These are the activations of a small neural network, seen along a few directions. Each row is one input.
Each table varies a few parts of the input and shows all the possible inputs, shuffled.
Descriptions start from the smaller parts, as in this example, which fits no table here: values(2) and (point or ring(11) or (line(4) and ring(5))).
Shared parts are said once, and a part with two or three values counts as separate values.

Other details of the inputs vary at random and push rows far along two fixed directions, the same in every table; ignore that.

A family of inputs:
row 1: [-57  30  21  28  41  14 -31  12  39 -40 -30   1]
row 2: [-26  10 -27 -10  -4  -8  16   8   7   8  21  -5]
row 3: [-29  17   3 -18 -34  -9  28  -6  11  29  25 -16]
row 4: [ 60 -32 -33  11  25  15 -27 -24  -1  -5   8  18]
row 5: [ 78 -44 -32   0  -4   9   0 -21 -29  20   0   6]
row 6: [ 10  28  21 -13 -23  -7  34  24  -9  19 -18  16]
row 7: [-23   7 -20  -7   0 -13  15   8  19  13  18 -11]
row 8: [-20  36  50 -12 -22 -18  16  13  -8  16  -3  18]
row 9: [  9  14  14  -7 -50   1  13  -7  -8  16   7   4]
row 10: [ 39 -15 -23   6  -8   3  -9  -9  -5   0   6  10]
row 11: [-76  13 -19  16  60  -2  -1  28  27 -26 -27 -18]
row 12: [ -1  34  30 -14 -39   0  16   1   3  15   0  18]
row 13: [ -5 -28 -10  34  77   8 -62 -21   7 -38 -20  -3]
row 14: [ 33 -31  13  -4  -7   4 -20 -14 -22   0  10  -3]
row 15: [  9   8  16 -12 -53   3  16  -6 -11   4   9  -2]
row 16: [-36   9  10 -20 -22 -22  28  -1 -15  29  29  -7]
row 17: [-11  34  28  -4 -23  -7  37  32  -5  14 -19   7]
row 18: [-16 -35 -50  25  98  10 -33  -8  29 -25 -19 -23]
row 19: [-14  29  25  -9 -47  -5  20  36   3  -6  -5  -2]
row 20: [ 64 -17 -22  -5  -1   7  -9 -18  -6  10  11  27]
row 21: [-51  28   4 -18 -35  -9  30   3   8  18  20 -10]
row 22: [ 74 -44 -36  -2 -15   9  -9 -25 -19  -1  20   9]
row 23: [ 46 -29  -9  -2  -3  14  -2   4 -17  -2 -12  -7]
row 24: [ 42 -26 -16   1   0   9   5  -3 -20  -4  -9  -3]
row 25: [ -6  20  42  -7 -26 -14  16   5 -15  20   8  12]
row 26: [ 27 -50 -33  -2  40  -5 -21 -45 -10  18  32 -13]
row 27: [-56  20  23  21  28  18 -37  19  35 -54 -34 -16]
row 28: [-62  15  29  24  45  -5 -29  15  15 -50 -29 -11]
Description of these inputs: line(4) and (values(2) or line(5)).
- Changing only the line(4) part turns row 19 into row 14. The same change can be made to row 20. Which row results? => row 8
- Which other rows agree with row 6 in the line(4) part? List them by row number. => row 5, row 11, row 17, row 18, row 23, row 24

A family of inputs:
row 29: [-82  28   7  13  38  -2 -31  -4  47 -24   8 -11]
row 30: [ 22 -36 -58  14  57  15 -47 -51  18 -11  26  12]
row 31: [-72  32  14  -1  10 -25   3  24  13 -10  16  -2]
row 32: [ 33 -50 -37  -5  30  19 -22 -49   4  15  21 -14]
row 33: [ 62 -49 -44  21  70  18 -27  -8  -1 -15 -28   1]
row 34: [-55  44  50 -31 -82 -36  68  23 -19  39  20 -17]
row 35: [ 58 -39 -17  -3 -33   4 -11 -26 -24   2  26  -1]
row 36: [-59  27 -19  34  62  19 -38  20  56 -69 -37  -1]
row 37: [ 58 -32   1  24  54  28 -67 -50  -2 -26 -17  33]
row 38: [-61  49  43 -32 -90 -39  58  27 -13  36  30 -12]
row 39: [ 63 -32 -14  -8 -35  23  -7 -29  -8  19  20   3]
row 40: [-59  29  -8  38  64  24 -32  27  45 -60 -62  -6]
row 41: [-74  20 -18  29  93  -8 -29  31  46 -39 -33  -5]
row 42: [ 38 -40 -60   0  26  13 -22 -42   4   9  23   6]
row 43: [ 52 -43 -40   1  14   9 -23 -13 -10 -21  17   5]
row 44: [-63  36  18 -20 -29 -29  35  39  -1  11  12  -7]
row 45: [-60  47  17 -15 -28 -13  48  21  13  19  -5  -5]
row 46: [-27  40  17  12   9  -7  18  51  12 -11 -45   4]
row 47: [-44  37  45   0 -53 -11  21  33  -2  -8  -9  -9]
row 48: [-91  25  14  19  37 -18 -30   3  28 -35   8 -13]
row 49: [ 59 -26   5 -48 -75 -24  69 -18 -69  88  51  -1]
row 50: [ 23 -45 -47  13  72  20 -26 -45   1   6  -3  -5]
row 51: [ 71 -28  -7 -28 -58  17  27 -25 -23  42  19  -7]
row 52: [ 84 -22   3 -45 -96  -9  68   3 -62  61  30   3]
row 53: [ 58 -40 -48  22  56  13 -35  -8   4 -23 -11  13]
row 54: [ 37 -49 -42  16  87   4 -20 -27  -8  14  -7  -2]
row 55: [ 66 -23 -36  -6 -29  18   2 -24  -8  10  15  16]
row 56: [ 47 -36 -47   4  43  -6 -22 -31  -3  17  32  18]
row 57: [-57  19  19  29  29   5 -26  26  19 -49 -42 -19]
row 58: [ -34   63   45  -32 -105  -12   57   30   10   24   18   -3]
row 59: [ 62 -46 -43  27  61  19 -38 -10   3 -20 -19  13]
row 60: [ 37 -52 -39  20  38  17 -56 -34   5 -42  10  -6]
row 61: [-46  34  67  22  34  12 -50  -1  27 -39 -35  10]
row 62: [ 75 -29 -12 -22 -53   2  26  -2 -47  31  16   6]
row 63: [ 71 -36 -47   7  25   7 -17 -12  -1  -7   6  16]
row 64: [-57  32  18  19  25  19 -19  25  38 -38 -43 -16]
row 65: [-68  23  16  -5  16 -20  22  31   5  -7  -9 -16]
row 66: [-43  34  43  -6 -44 -12  34  35  -6  -3 -19 -20]
row 67: [-23  51  73  11   9 -16  -4  32   1 -11 -38  31]
row 68: [-45  30  17   5  -6  -9   7  45   9 -30 -16  -3]
row 69: [  55  -14   -8  -53 -103  -10   49  -33  -31   82   68    1]
row 70: [-29  52  50 -24 -91 -21  64  57 -21  23   1   4]
row 71: [-47  44  23 -13 -10 -29  53  39   4  27 -10  -2]
row 72: [-44  49  34 -10 -54  -1  23  29  21  -2  -3  -6]
row 73: [ 44 -40  -1 -23 -37 -14  27 -42 -50  59  41 -13]
row 74: [-73  32  33  -5   8  -7  19   7  17  17  -9 -24]
row 75: [ 68 -29 -31 -10 -19  22  15 -22 -15  19  -1   4]
row 76: [ 55 -44  11  19  59  14 -68 -33 -21 -32 -11  25]
row 77: [-62  26  -6  40  62  24 -38  25  50 -62 -52  -1]
row 78: [ 80 -24  49 -14 -58  -5 -10 -43 -54  27  27  25]
- What is each input in this table made of? => ring(5) and (point or line(4) or line(5))
- Changing only the ring(5) part turns row 68 into row 72. The same change can be made to row 44. Which row results? => row 69
- Changing only the ring(5) part turns row 47 into row 70. The same change can be made to row 48. Which row results? => row 31
- Change only the line(5) part in row 57. List by row number the other rows that result. => row 35, row 47, row 60, row 66
- Start at row 71 and move only the ring(5) part, one step at a time. The first step leads to row 45. Which rows follow, in order? => row 32, row 34, row 65
